Each row below holds a small network's activations on one input, seen along a few directions.
In each table, some parts of the input vary, and every possible input appears once, in random order.
Descriptions start from the smaller parts, as in this example, which fits no table here: line(6) and (point or (values(2) and ring(5)) or ring(11)).
Shared parts are said once, and a part with two or three values counts as separate values.
(in the rows, 128 means zero)

Rows:
r1: [124 178 149 106 154  81 157 134 129 156 119 145 132]
r2: [ 64 156 140 156 173 139 145 124 205 109 125 134 120]
r3: [105 110 123  77 119 156  84  93  96 136 139 138  88]
r4: [ 94 100 157  86  73 175  53 109  93 137 119 114 138]
r5: [144 133  89  92 157 111 128  85 133 124 135 158 100]
r6: [169  95 116 108 152 102 135 141 101 125 148 146 114]
r7: [146 131 141  86  96 150  78  97  97 129 150 135 102]
r8: [ 76 161 155 166 147 127 142 132 185 116 128 140 117]
r9: [119 136  98 121 160 103 140 163 139 132 126 108 131]
r10: [114 172 135  94 180  96 160 124 148 148 118 140 133]
r11: [157 115 116 110 152 109 137 127 113 123 138 138 109]
r12: [122  98 126 231  92 144 146 157 118  94  88  58 103]
r13: [148 145 146  99 151  56 157 156 104 162 125 165 147]
r14: [189  84 112 100 144  94 142 131 101 134 149 152 156]
r15: [146 108 106 101 176 122 141 122 130 117 137 132 111]
r16: [174 119 137  90  98 155  72 103  97 140 165 139 122]
r17: [136 159 147 103 153  72 155 149 117 158 128 154 138]
r18: [189 126 114  86  78 169 113 113  82 136 174 163 159]
r19: [147  96 143 241  58 163 145 132 133 105 117  60 158]
r20: [ 87 142 152 165 145 118 138 147 174 117 138 150 123]
r21: [ 57  74 139  67  90 181  63 114 101 148 101 120 103]
r22: [195 111 104  91 119  89 126  99 108 130 149 169 154]
r23: [132 122 100 116 161  90 144 171 125 138 126 116 141]
r24: [157  97 146 240  48 173 147 117 146 112 128  57 194]
r25: [ 75 170 127 158 162 147 152 113 184 110 100  94 106]
r26: [129  99 140 100  76 201  52 130  87 149 116 141 157]
r27: [110 143 142 161 134 113 146 146 141 124 118 121 116]
r28: [ 87 171 144 168 140 136 149 119 166 115 104 104 103]
r29: [142 107 121  95  61 219  96 142  72 148 128 165 193]
r30: [175 122 109  98 128  97 121 107 109 121 147 165 114]
r31: [138  99 144 238  72 155 150 136 124 102 101  62 134]
r32: [ 98 156 140 167 134 126 143 136 154 118 115 111 109]
r33: [ 98 149  85 110 189 126 145 138 170 123 117  94 126]
r34: [ 99 129 154 161 144 103 141 157 160 124 139 158 132]
r35: [108 155 100 122 163 112 143 149 150 131 118  99 125]
r36: [161 141 109  98 133 100 122  96 117 117 134 162  98]
- What do these inputs look like to the network? => line(4) and (point or line(8))
- The inputs of r18 and r7 match in every part but the line(4) part. If r34 is changed in the same way as r18 into r7, which row does it become? => r8
- Which other rows does r32 become when the line(8) part takes its other values? List them by row number. => r6, r9, r16, r17, r20, r26, r30
- Which other rows does r1 become when the line(4) part takes its other values? List them by row number. => r10, r13, r17
- Which other rows does r25 become when the line(8) part takes its other values? List them by row number. => r2, r3, r5, r10, r15, r21, r33
